A small network was trained on invented records. Each row is its activation on one of them, seen along a few directions.
Records have a field called DOTUS. Each example row is followed by its value.
The largest differences between rows may come from other fields.
Strong random noise was added to every row along 7 fixed directions; ignore it. To show where, here is one row again and again, with new noise each time:
[-124 -144  246  146 -326 -162 -235   74 -468 -193   80  496 -174   -5
  -27 -496 -156   18 -336 -247  -51 -120  311 -251]
[ -91 -303 -199  -79 -341 -247 -224   22    2   85 -170 -419  -54  227
  -35  428 -110 -273 -295   96  272  173  197   16]
[-320   42 -270   -5  435 -108  282   34  188  109 -104 -298  187  184
 -275 -320 -288  -35  549  213 -505 -366  115 -225]
[-211   49  249   81  -96 -248   24 -121  -40 -147 -150 -320   37  265
  231  110 -385  -31 -159  413  390  318  213 -327]
[-197 -239 -449   73  135 -153  -40  227 -119  264  -10 -339   75  304
 -212 -512 -439  -72   81 -178 -780 -563  423 -414]
[-342   73  236 -149  -53  -12  -46   99  -76 -302 -267  397 -186 -248
 -410   14  250  -49  119 -217  197  117 -154  341]
[ -49 -121  -81   83    9 -226  -68  176  -46  124 -128 -642    1  341
  171   14 -491  -84 -183  106  -21  117  339 -280]
[-214 -306  126  161   90  275  143  512 -574  311   51  133 -144 -175
    5 -650 -123  467 -310 -788 -704 -410  196 -143]
[  40  -44 -155   18  -97 -428 -271   59   93  -87 -142 -492  -37  380
    4   94 -433 -377  -47  269  181  197  342 -169]

[ -15  129  230   36  126   17  139  -65  -50 -162  121  281   10  -71
   20 -181   15   66  155   93  106   25  -76  -14] -> mirur
[ 332  221  386  107 -242   26 -249  107 -248  -68  349  666 -193 -183
  274 -563   70  212 -234 -272   85    4  117   62] -> sevad
[ 360 -137 -343  -51   11 -154  112 -237  299  333  453  151  167  -64
   10   41  256 -191  452  465   83 -226  -78  277] -> sofo
[-100 -275 -422 -145 -204 -227  -28 -290  213   38   47   34  159  150
 -288  239  155 -338  211  373   66 -216   30   40] -> mubaf
[ -78  393  516  -40 -362   46 -295  -99  -77 -239 -142   93 -164   -2
  330  179  -47  176 -485   16  576  509   -1  -78] -> nam
[-317  -53 -341   -2  180 -109  188 -311  207  -23  -92  -81  311  231
 -270  -80  -91 -140  416  406 -335 -376   52 -371] -> pafu
[ 251 -447 -525   28 -261 -297 -211  -35   37  214  156 -144   33  194
 -107  121  -62 -404  -46  101 -128 -239  213  -24] -> tudi
[-435   40  354   12  -59  150  546 -438  -15  204  189  168  268 -153
  354   94  143  553   34  560  331  -48 -234 -146] -> dezip
[-642   57  139 -200  195  204   60  377 -191 -154 -503   36 -173 -198
 -535 -125  145  170   50 -617 -292  -95 -104  199] -> fivu
[  17   -5   10  116 -100   27  -33 -194 -116 -208   91  504   18  -28
 -115 -251   39 -112   38    3 -174 -231   32 -242] -> rore
[ 573 -167    9  249  272   76   16  243  -69  -38  159   10 -110  -60
  154 -128  -16 -123   -5 -229 -213  103   11   73] -> dagu
[ 325 -534 -362   49   -1  310   84   45  -58  121  155  432  -74 -383
 -290  190  572 -139   15 -477 -370 -268 -312  394] -> rur
[ -61 -154   53  -33  105  163   13  282 -181  -59 -247 -148 -160 -103
 -102  133   48   33 -188 -449  -84  140  -80  155] -> ziz

Here are new rows. What is DOTUS for each?
[ -39  322  371   -5  267 -124   12  114   17 -472 -145  250 -112  -80
 -155 -298 -105  -66  314   48  178  243  -41  106] -> mubaf
[-230 -183  496  118 -262  177  173   74 -443   75  -29  -38  -54  -40
  471   59 -112  471 -660 -146  282  249   73 -239] -> mubaf
[ 439   67   89  132  100 -320  -91  -88  101 -322  112   78  -64   98
  116  -19 -193 -357  198  346  326  317   55   20] -> ziz
[-132  -92   27   96  -42  385  216 -170  -49  165 -134 -410  125   45
  334  464   -1  325 -443  -18    3  133 -125 -291] -> rur
[ 140 -112  118  -94  109  161   38  249  -54 -118 -136  187 -219 -345
 -198  251  350  -54   43 -400  139  247 -304  578] -> ziz
[-153 -165 -408 -258 -158   24 -175  168  105  139 -151    5  -61  -48
 -443  144  252 -170   49 -331 -231 -253  -28  317] -> sevad
[-234  -62   99   33 -140  -88  -96  -24 -221 -230  -83   60  -60  135
  -60 -141 -246  -71 -207  -67  -26  -36  172 -333] -> mirur
[  10  123  270  109   81  156 -233  248 -331 -490 -279  206 -239 -136
  -81 -166  -44  -14 -311 -585 -103  233    3 -100] -> rur
[-198  213  182  -66 -121  -74 -347  377 -206  -55 -206 -231 -234   35
   53 -212 -291  174 -339 -397   17  116  179   -3] -> dezip
[ 683 -263 -370  115  111   -1  -13   26  191  179  346  114    8  -79
  -13  102  264 -299  224    2 -195 -109  -89  321] -> dagu
[  81  352  -30 -171 -323   42 -720  258    0 -260 -345  -56 -338   50
 -210  123   36 -236 -381 -595   61  201   77  158] -> rore
[-625   -1 -182 -294 -141  258   10  -55   87  201 -454 -475  114  103
 -177  530  101  168 -261 -125  -73  -27  -98  -60] -> nam
[  98  152  100   76  678   76  450  197  139  -34   73  -68   39  -96
  -48 -321 -131   78  601   47 -283  -46 -163   85] -> mirur
